Here are a small network's activations along a few directions, averaged over the inputs that share one value of a field.
Values that are neighbours, or in one group, have similar rows; names and order tell nothing.
In the rows, zero is written as 500.
Random noise pushes rows far along 2 fixed directions. That doesn't count. These rows show it; they differ only by the noise:
435  438  481  579  523  338  644  491  349  659  496  426  632  580
511  497  498  564  371  456  511  439  414  642  547  424  551  520
525  521  511  570  382  555  421  388  496  610  522  419  457  493
461  483  507  592  547  532  468  390  510  597  446  417  448  528


Values of PIGIG:
pap: 561  623  401  506  526  506  490  498  513  509  449  416  398  582
diba: 492  498  569  515  538  378  657  488  497  374  471  435  556  424
kif: 531  408  527  475  471  380  690  626  412  459  601  578  774  480
zuzov: 522  551  470  392  592  509  373  520  555  341  511  483  369  496
liliv: 543  475  548  540  412  451  497  495  411  558  496  598  572  462
nure: 460  537  448  491  607  522  390  440  568  613  417  470  404  552
sono: 454  478  450  455  508  563  597  496  572  483  571  408  575  446
leke: 496  584  476  506  518  508  492  444  599  413  518  368  426  417
seva: 468  456  519  590  671  430  727  455  422  460  342  500  482  544
lomot: 578  479  497  426  456  534  458  580  543  404  619  609  580  465
dasa: 418  456  454  456  506  510  531  601  487  589  506  426  525  542
rereg: 561  529  423  503  414  395  662  532  371  554  525  429  573  522
sof: 556  516  535  585  580  577  468  426  524  374  332  575  380  470
muli: 500  510  487  438  429  691  254  479  682  480  497  549  307  496
vonu: 487  511  460  509  527  298  650  634  272  455  441  617  668  597
tila: 474  489  536  482  456  564  600  456  573  445  577  511  571  419
faz: 451  378  536  567  522  287  742  516  285  649  506  534  672  530
ded: 525  589  418  411  503  396  524  556  498  481  569  407  506  460
rupo: 478  507  499  453  561  523  355  488  530  550  386  536  419  628
gaf: 590  533  529  423  405  391  456  573  452  369  555  570  544  480
goza: 456  501  618  526  356  671  446  453  527  530  581  498  478  395
kige: 515  447  441  380  647  589  424  538  630  430  503  523  441  506
ril: 475  479  408  414  598  524  545  517  606  500  540  451  508  512
didot: 401  439  492  616  672  545  485  397  530  585  380  411  429  531
fava: 593  632  436  421  435  527  392  517  443  460  491  526  403  567
bape: 397  415  537  577  857  456  434  505  529  512  269  652  453  615
tupa: 517  466  579  499  437  648  322  582  586  487  500  600  437  490
viz: 450  500  573  540  711  485  510  463  596  328  398  574  464  443
kolom: 495  467  639  560  435  716  342  481  621  455  549  592  375  432
pagi: 408  528  518  543  529  734  372  398  691  499  508  448  319  438
PIGIG is arranged as a network in which each value has 4 neighbours.
Q: Name the neighbours of gaf, in listed order.
A: zuzov, lomot, vonu, viz
Q: Name the neighbours of sono, in listed order.
A: leke, tila, ril, pagi
Q: Name the neighbours of nure, in listed order.
A: pap, dasa, rupo, didot
Q: Name the neighbours of seva, in listed order.
A: diba, rereg, sof, faz
Q: Name the neighbours of kolom, in listed order.
A: kif, liliv, goza, tupa
Each value of PIGIG is a pair of two hidden parts, and every pair occurs once (6 first parts, 5 second parts).
Q: Changing only the second part turns sof into viz. fava has the same second part as sof; what does that change turn fava into?
A: zuzov
Q: Changing only the second part turns ded into ril. diba has the same second part as ded; what does that change turn diba into?
A: tila
Q: Changing only the second part turns rereg into pagi. vonu has the same second part as rereg; what does that change turn vonu into?
A: tupa
Q: Changing only the second part turns dasa into nure. muli has the same second part as dasa; what does that change turn muli into?
A: rupo
